X =
[[141 130 152 115 151 151 110 138 151]
 [114 138 145 140 149 145 109 148 143]
 [127 127 148 127 147 144 110 148 140]
 [117 141 145 143 149 147 109 149 144]
 [103 103 152 103 153 103 103 103 103]
 [142 138 110 114 145 113 112 147 112]
 [150 110 132 106 111 130 137 118 112]
 [144 125 128 107 135 141 112 146 128]
 [115 143 143 139 149 145 109 148 144]
 [145 135 118 113 145 116 113 146 113]
 [133 143 132 120 144 127 114 148 131]
 [124 141 146 136 147 148 110 149 142]
 [146 140 109 111 145 111 112 148 109]
 [108 113 147 144 143 145 115 146 119]]
The largest entry in the last column is 151
The entry just left of the largest entry -> 103
The last entry, reading row by row -> 119
What is the top entry of the column that holds the largest entry? 151
The 1st entry in reading order -> 141
What is the second entry from the end, reading row by row? 146
The first entry in the row that holds the largest entry: 103
The entry just right of the largest entry -> 103
What is the fifth entry from the end, reading row by row? 143
What is the second entry, reading row by row? 130
What is the entry directly below the largest entry? 145
The 4th entry in reading order is 115
The bottom-left entry is 108
The last entry in the row that holds the largest entry -> 103
The 3rd-last entry, reading row by row is 115
The 2nd entry on the main diagonal is 138
The largest entry in the last row -> 147
The entry directly above the largest entry: 149
What is the smallest entry in the first row? 110
What is the largest entry in the first column? 150
The third entry on the main diagonal: 148
The third entry on the diagonal from the top-right corner: 110

Questions about the matrix below.
1) Give the entry just right of 140.
2) Give the smallest entry in the first row.
3) Give the largest entry in the first column.
4) Give the entry just left of 126.
5) Give the first entry, reading row by row.
6) Give the largest entry in the last row.
7) Give the third entry on the diagonal from the top-right corner.
8) Give the entry in the bottom-left corner.
[[116 123 112 140 150 150 111 138 134 134 148]
 [144 142 124 128 134 138 126 148 119 118 129]
 [121 122 134 119 113 118 136 118 125 133 116]
 [143 135 149 113 106 104 147 114 122 123 106]]
1) 150
2) 111
3) 144
4) 138
5) 116
6) 149
7) 125
8) 143

data =
[[107 151 142 146 130]
 [130 138 114 132 130]
 [143 116 125 120 147]
 [143 113 132 115 113]
 [137 105 143 143 141]
 [148 149 135 127 138]]
Indices start at 1.
Which number is the entry just right of the smallest entry? 143
The entry in row 3 and column 3: 125
Which number is the entry directly above 105? 113
Which number is the entry at row 1, column 3? 142
The entry in the top-right corner: 130
The entry at row 2, column 1 -> 130
Which number is the entry in row 1 and column 2? 151
Which number is the entry in the top-left corner? 107
Which number is the entry just right of 120? 147
The entry in row 3 and column 1 -> 143
The bottom entry of the column that holds the smallest entry: 149
Which number is the entry in row 2 and column 2? 138

B =
[[126 130 126 121]
 [132 129 131 126]
 [122 128 136 116]
 [128 119 120 149]
 [129 140 135 109]
 [125 134 137 109]
 [130 123 114 148]
 [126 119 115 144]]
Read off the 2nd entry, reading row by row.
130
The entry in the top-left corner is 126
Read off the last entry, reading row by row.
144
The third entry, reading row by row: 126
Read off the third entry from the end, reading row by row.
119
The entry directly below 122 -> 128
The entry directly above 122: 132
Read off the fourth entry in reading order.
121
Read off the largest entry in the last column.
149
The entry just left of the largest entry -> 120
The third entry on the diagonal from the top-right corner is 128

[125 138 130 142 137 121 143 124 122 121 114 135  99 118 108 150]
The entry just left of 118 -> 99
Give the entry just right of 114.
A: 135

x =
array([[128, 131, 124, 116, 126, 124, 128, 114, 100, 141, 128, 144, 113,
        122],
       [142, 132, 115, 118, 122, 134, 125, 146, 128, 130, 114, 129, 133,
        128],
       [129, 127, 145, 131, 126, 122, 130, 127, 141, 108, 128, 111, 138,
        118],
       [132, 133, 135, 128, 139, 133, 122, 119, 134, 118, 119, 119, 144,
        107],
       [138, 146, 132, 112, 133, 135, 120, 120, 132, 131, 135, 128, 133,
        120],
       [114, 120, 122, 120, 120, 118, 141, 149, 141, 128, 119, 123, 128,
        136],
       [132, 134, 126, 147, 141, 129, 124, 129, 112, 122, 129, 133, 137,
        114],
       [124, 139, 136, 127, 133, 130, 124, 126, 133, 144, 152, 137, 127,
        143],
       [118, 117, 146, 139, 131, 124, 129, 128, 132, 140, 131, 131, 137,
        144],
       [134, 130, 107, 121, 129, 139, 123, 136, 122, 146, 118, 141, 124,
        136],
       [134, 132, 110, 124, 130, 135, 126, 126, 120, 125, 120, 131, 121,
        118],
       [126, 142, 127, 125, 141, 135, 123, 144, 143, 145, 135, 134, 147,
        136],
       [126, 121, 142, 112, 117, 127, 129, 131, 148, 138, 125, 122, 133,
        145],
       [131, 120, 136, 124, 111, 111, 137, 137, 106, 122, 122, 131, 122,
        128]])
The entry just left of the largest entry? 144
The entry just right of 108? 128
The entry just right of the smallest entry -> 141
The smallest entry is 100
The largest entry -> 152

Questions about the row below.
1) What is the entry just left of the centre entry?
2) What is the third entry from the right?
3) What is the 2nd largest entry?
[119 152 115 132 106]
1) 152
2) 115
3) 132
